Each row below is a small network's average activation on inputs in which a field has the value named, seen along a few directions.
Values that are neighbours, or in one group, have similar rows; names and order tell nothing.
In the rows, 500 means zero.
Random noise pushes rows far along 15 fixed directions. That doesn't count. These rows show it; they differ only by the noise:
[518 375 632 690 698 431 269 345 497 589 601 658 412 446 584 561 370 651 651 616 211 369 311 301 521]
[571 676 326 495 572 735 393 227 419 828 481 655 533 465 741 338 464 541 490 469 391 500 315 457 334]
[559 376 711 524 413 487 620 257 709 445 626 421 687 469 614 431 576 496 296 826 346 394 488 410 449]
[376 555 89 776 768 519 409 220 414 790 359 579 311 416 788 344 649 586 546 408 508 272 611 513 441]
[427 493 337 404 270 581 394 510 234 549 622 471 331 426 526 318 109 511 475 511 545 597 592 546 464]
[539 394 336 542 497 550 436 215 652 661 485 447 426 555 681 587 438 610 570 639 556 408 382 360 456]
[549 485 310 583 442 545 336 340 613 603 576 769 378 524 744 567 506 714 612 634 336 372 465 473 568]
[694 330 589 423 455 452 753 716 784 436 531 715 472 462 806 438 607 610 438 581 348 349 762 574 583]
[486 550 603 497 564 560 222 506 516 526 509 582 473 558 436 730 657 490 584 495 439 655 414 445 553]
[352 328 766 404 433 636 328 454 579 559 331 414 369 502 644 539 349 434 399 673 246 595 628 414 487]
[797 501 756 509 482 615 330 532 618 468 690 405 598 522 517 600 688 398 401 494 596 681 303 429 351]
[401 653 397 577 397 600 415 461 419 575 432 612 517 518 535 582 596 458 517 513 480 513 429 673 598]
[712 487 538 519 643 555 267 532 574 413 724 573 473 593 525 339 568 653 675 582 589 484 442 386 364]
[467 573 329 616 388 526 639 328 471 446 544 324 641 647 452 342 407 525 570 622 749 367 248 548 478]
[155 510 477 536 535 429 513 652 307 524 239 538 480 454 448 534 414 560 653 466 335 500 481 510 713]
[574 487 516 585 549 284 783 573 482 478 641 583 398 624 336 652 399 427 512 189 413 600 472 539 624]
[383 445 458 546 455 417 517 530 584 372 501 478 514 502 616 505 684 588 411 568 445 423 628 429 639]


Values of Sep:
k23: [345 543 343 480 625 501 495 219 452 669 424 578 411 501 497 421 417 499 451 471 347 446 758 526 496]
k17: [340 490 743 609 503 517 403 483 410 469 372 340 386 521 277 495 535 277 415 516 369 664 606 695 365]
k10: [617 452 531 521 445 533 592 669 577 537 363 353 565 494 621 328 522 569 546 413 459 619 355 375 367]
k4: [283 683 448 297 398 554 661 585 470 420 198 345 685 588 221 546 812 269 454 455 799 699 745 744 516]
k12: [408 731 211 450 500 647 452 256 291 611 451 362 670 444 324 472 606 330 497 612 940 382 392 730 421]
k8: [762 499 595 544 351 711 308 393 746 582 523 417 650 515 636 626 752 467 547 752 632 564 248 530 300]
k24: [647 546 502 348 257 468 505 807 325 400 631 474 473 275 453 250 665 518 327 364 425 859 771 602 276]
k1: [508 683 512 501 598 455 352 702 235 516 656 771 677 319 272 501 610 563 719 523 503 538 370 596 579]
k13: [562 300 898 479 718 478 671 841 529 571 251 479 549 332 564 360 463 476 639 485 323 545 502 501 395]
k6: [269 557 590 669 608 514 398 227 621 402 420 315 370 677 478 401 714 315 156 513 304 565 780 460 404]
k11: [369 499 535 752 512 429 631 383 369 522 356 304 612 378 313 402 495 456 510 573 411 534 269 505 382]
k22: [649 546 307 678 236 574 833 112 724 642 475 552 528 646 580 465 512 392 428 564 473 444 456 790 295]
k2: [342 536 585 713 557 539 316 514 410 366 357 347 326 646 419 569 568 266 424 435 637 405 546 719 544]
k14: [408 509 674 182 461 680 411 460 331 509 508 394 691 362 376 286 254 424 440 750 631 533 571 500 425]
k9: [549 595 474 261 320 620 548 325 647 481 478 601 773 626 447 494 426 614 628 734 528 488 246 432 477]
k19: [547 250 414 792 846 326 566 466 600 595 364 230 417 430 509 589 538 542 671 406 827 247 443 416 444]
k5: [654 548 433 467 508 460 754 426 639 506 478 317 728 503 405 522 696 562 581 505 743 515 359 413 384]
k7: [681 423 532 633 593 440 463 347 681 556 552 374 425 559 370 664 489 549 763 539 655 513 309 436 314]
k16: [582 389 662 269 695 563 376 694 587 393 434 478 423 631 265 419 400 522 748 692 655 550 665 480 379]
k3: [506 477 180 890 464 360 386 462 267 633 565 571 381 184 676 511 364 662 513 435 392 311 252 446 525]
k21: [544 559 375 695 194 467 611 512 573 394 525 665 479 551 537 576 489 466 488 551 577 334 483 842 595]
k20: [601 457 669 750 612 384 364 464 327 502 697 448 618 143 397 654 574 413 516 617 594 331 348 532 461]
k15: [556 536 395 430 496 526 449 531 547 434 607 470 553 458 599 442 591 490 336 443 632 440 641 495 517]
k18: [741 323 537 347 473 358 938 353 829 599 568 446 482 431 659 575 497 532 284 359 303 586 639 274 398]
A value of Sep combines one of 4 hidden first parts with one of 6 second parts; all combinations occur once.
Q: k6 and k7 share the first part; k6 and k11 share the second. Which value has the first part of k11 and the second part of k7?
A: k18
Q: k2 and k9 share the first part; k2 and k24 share the second. Which value has the first part of k24 and the second part of k9?
A: k4
Q: k19 and k17 share the first part; k19 and k15 share the second. Which value has the first part of k15 and the second part of k17?
A: k12
Q: k20 and k8 share the first part; k20 and k5 share the second. Which value has the first part of k5 and the second part of k8?
A: k10
